Each row below holds a small network's activations on one input, seen along a few directions.
In each table, some parts of the input vary, and every possible input appears once, in random order.
A made-up example of a description, with smaller parts first: one of 4 places along a line, together with either a single point or one of 9 places along a line or (one of 3 separate values, together with one of 5 places around a ring).
Shared parts are said once, and a part with two or three values counts as separate values.

Other details of the inputs vary at random and push rows far along three fixed directions, the same in every table; ignore that.
These rows show it; all are for the same input, with only those details redrawn:
[ 34 -15 -19 -22  14  -4 -11  -3  21 -20   0]
[-25  38  23   0  14 -12  -6   0 -37   3 -19]
[-28  27 -13 -38   6 -16   4  -4  11 -21  -8]
[-24  36  25   2  15 -13  -6  -1 -37   5 -20]
[ 36 -35  21  10  28 -10 -15  -3  -4  13 -13]
[-20   1  31  -2  21 -21  -1  -4 -15  15 -22]
[ 37   5  20  22  22   1 -22   1 -36   5 -14]
[-29 -22  -7 -49  12 -29  14  -9  47 -10  -9]

A family of inputs:
R1: [-22  11  -1 -36 -13   5  25   1  13   5   7]
R2: [-33  29   9  14   6  -3  11   1 -38  15  14]
R3: [ 32 -26   8  21  12   0 -12  -1 -11  42   4]
R4: [ 31  39 -42   0  -2   3 -17  -8   2 -12  14]
R5: [ 30  -7  20  25   2  31  -6  -1 -43  11   0]
R6: [ 37 -32  28  20   7  20   5  -7 -20  28   5]
R7: [-28  29  26   7  -5  11   9   1 -34  -8 -28]
R8: [ 25  23 -21  -7 -14   7 -17   5 -11 -11  29]
R9: [ 27 -30   3  17  13   2 -22  10 -14  31  -9]
R10: [-28  -9  29   3   0 -17 -10  10 -21  22  -5]
R11: [-39 -36  27   8   4 -20  42  -9  29  20  -4]
R12: [-23 -43  38 -21   3 -16  27   5  18  38 -17]
R13: [-23  63  -9 -13 -36   2   9   1  -3 -27   8]
R14: [-28  -3  18  11  -6   3  14  -8 -13  38  -4]
R15: [-30   1  21  -4  19 -15   0 -12 -18   2 -18]
R16: [ 22 -65  11   8  21 -17  10   6  23  34  13]
R17: [-37 -54  32 -21   5  -6  22  -2  14  23 -19]
R18: [-40   9 -14 -31 -16 -12   8 -12  15  -8  28]
R19: [-36 -17 -24 -30   5 -28  16 -30  52   4  10]
R20: [ 33  39  15  52  20  43 -45  -8  19  -6 -13]
R21: [-30  59 -29 -22 -28  13  11   7  -6  -1   6]
R22: [ 29  35 -24  -1 -10  -4 -19  -6  -4 -24  25]
R23: [-26  -2  27  -4  10  -5  13 -15 -21  27   5]
R24: [ 49  -2  -1  -8  24  40 -21 -15  76 -42   3]
R25: [  7 -58 -18 -22  -4  -7  -4 -12  39  -9  25]
R26: [ 30 -16 -22  -7  -7   7  10  25  18  -4  10]
R27: [-33 -11  16  -2  -6  -3   4  13  -4  33 -21]
R28: [-36  -3 -13 -13 -15   9  12  -6   8   8   0]
R29: [ 24  -2  17  40   8  -2 -28 -15 -37  -1   9]
R30: [-30  34  12  25  14 -17   9 -10 -32   7   8]
R31: [-14  35  31  16  -5  11  18 -14 -34   8  -9]
R32: [-42  -1 -15 -15 -11   5  26   5  10 -11  11]
R33: [-27  17  -7 -25  -9 -33  -1  -1  20 -13   7]
R34: [-23  26  -1 -20 -31 -12  12   8  17 -18  -5]
R35: [ 18 -12 -37   0  14  -4  -8   3  14 -33   7]
R36: [ 26  22 -40   8 -19  30 -14   4  -2 -32 -12]
R37: [ 40  30 -25  12 -13  14   5  23  -2 -27   0]
R38: [ 39  -2  18  49   5  13  -6  24 -32   3 -19]
R39: [ 48  15  22  26  -1  21   2   0 -26   8  -7]
R40: [ 43 -10 -21   6 -13  12   2  -3  28   4   0]
R41: [-36  20  11  20   8   0   4   4 -45  10   6]
R42: [ 25  32 -42 -13 -10  11 -17  13  -7  -6  10]
R43: [ 37 -19  17  20  24  -3  -6 -24 -12  13   8]
R44: [-40 -30 -12 -19 -14  -8  26 -19  50  -1 -11]
R45: [-39  49 -25 -38  -8  12  -1   3 -22 -29   4]
R46: [-27  23 -19 -27 -21   0  12  13  12   8  -6]
R47: [-38  26   8  13  -5  11   8  21 -41  -1  -9]
R48: [-38  28   4   8 -12  14  -3  10 -37  12 -18]
R49: [ 30  -4 -25  -4  -8  14  13  16  13  -5  20]
R50: [ 32   2   6  36  18  -2 -32   2 -30  19 -17]
R51: [-25  -2  29   0  -3 -23  -3   9 -18  26   0]
R52: [-18  36  26  31  -4  -2  22  11 -30  14 -10]
R53: [ 49 -26  34  22   6   6   4   6  -7  19 -21]
R54: [ 17  15 -38   1   2  18 -13  17 -21 -28  15]
R55: [ 37  32 -22 -12 -15  27  -4  10  -2 -38  -9]
R56: [ 41  15   7  36  -8  13 -10  11 -22  16 -21]
R57: [-42   8 -24 -13   8 -20  15 -12  18 -24  13]
R58: [-21   5  19  11  13 -30  -2  -3  -8  33 -20]
R59: [ 25 -13 -16   4 -23  14  -4 -11  18 -34  12]
R60: [-26 -38  22  -2  23 -46  20   4  29  25  -9]
R61: [-33 -50  41  -5   5 -11  32 -21  23  18 -19]
R62: [ 14 -61 -35 -24   6  -1  -9  -3  41   1   4]
R63: [-32  29   7  11   0   0   0 -10 -35  29   4]
R64: [-26 -13  29   4  21 -16   6 -25 -13  12  -6]
R65: [-34  44 -17 -27  -7  12   4  -8 -26 -19  13]
R66: [ 32 -42  25  27  16 -19 -27   1  -5  15  -5]
R67: [-34  57 -18 -14 -15 -13  -3 -19  -8 -28  24]
R68: [ 28 -35  27  21  -6   7 -16  16 -16  19  -5]
R69: [ 28 -18 -26 -11   5  -5   1  20  17  -3  16]
R70: [-35 -15  28   5 -12  -2  -1   7 -19  11  -9]
R71: [-34 -38  36   1 -11 -21  25 -19  29  18   0]
R72: [ 37 -24  14  36  26 -17  -2   0  -7  21   7]
R73: [-26 -40  32 -22  14 -23  22  -9  17  40   0]
R74: [ 30 -22 -18 -27   7   8  -9   8  12  -7   6]
R75: [ 21 -26 -16  -3 -20  10  -8   1  25 -34  -1]
R76: [ 24  18 -33  -1   2  12 -13  25 -16 -19  13]
R77: [ 23 -13  23  34  -9  20 -16   2 -39  10   7]
R78: [ 25  -7  19  39  11  -3 -34  -3 -40  -2  -3]
R79: [ 40  -2 -30  10 -15  21   3 -14  20  -9   7]
R80: [-25  70 -20 -31  -4  -8   8 -11  -7 -23  11]
R81: [ 26  27 -19  -7 -28  19  -8  10  -7 -15  23]
R82: [-33  23  22  -3   2   9 -19 -11  67 -32   5]
R83: [ 18 -23 -19  -8  -6   6 -22   4   0 -17  15]
R84: [ 42  12  20  21  19  -3 -15   1 -34  10  -8]
R85: [-42 -25  -3 -36 -22 -11  25 -11  42   0  20]
R86: [ 23 -25 -38  -4  10  -2 -21 -10  24 -15  -2]
R87: [-30  19  -4 -20 -29  -7   6   8  18 -25 -10]
R88: [ 31  30 -24 -13   7   7 -18   1 -10 -30   1]
R89: [  9 -49 -31 -12  -6   2  26  -6  60 -29   9]
R90: [ 30 -35   9  40  23  -4 -21 -21 -13  23  -5]
R91: [ 28 -45 -15 -39   7  -8   6   3  41   4   9]
R92: [ 25 -15 -12 -16 -22   5  -4  15  19  -6  12]
R93: [-40   8  47  33  33   5  -2  -1  46   0 -13]
R94: [-29  47 -19  -5   5 -16  -1  12 -13 -23  -3]
R95: [ 23 -15 -29   6  -6  15   7  12  19 -36  -5]
R96: [ 23  28 -27 -25 -16  30  -5  17  -9 -26   3]
R97: [-31  31  11  10  -7   5   8  28 -36   7 -11]
R98: [ 20 -17 -33  -2   0  14 -14  -9   4  -1  15]
R99: [-32  -3  20  13   0  -1  27   3 -14  24   6]
R100: [ 27 -53 -25 -14  -9   0   4   3  61  -3 -17]
Changing only one part turns R99 into R14. The same change can be made to R41. Which row results?
> R98
Changing only one part turns R92 into R46. The same change can be made to R71. Which row results?
> R79
What is each input in this table made of?
> one of 4 separate values, together with either a single point or (one of 4 places along a line, together with one of 6 places around a ring)
Change only the place on the ring of 6 in R100. List by row number the other rows that result.
> R36, R40, R44, R56, R79
Start at R71 and move only the place on the line of 4, one step at a time. The first step leads to R85. Which rows follow, in order?
> R18, R67
Change only the choice among 4 separate values in R38. List by row number the other rows that result.
> R55, R87, R100
Start at R80 and move only the place on the ring of 6, one step at a time. The first step leads to R84. Which rows follow, in order?
> R88, R15, R64, R43
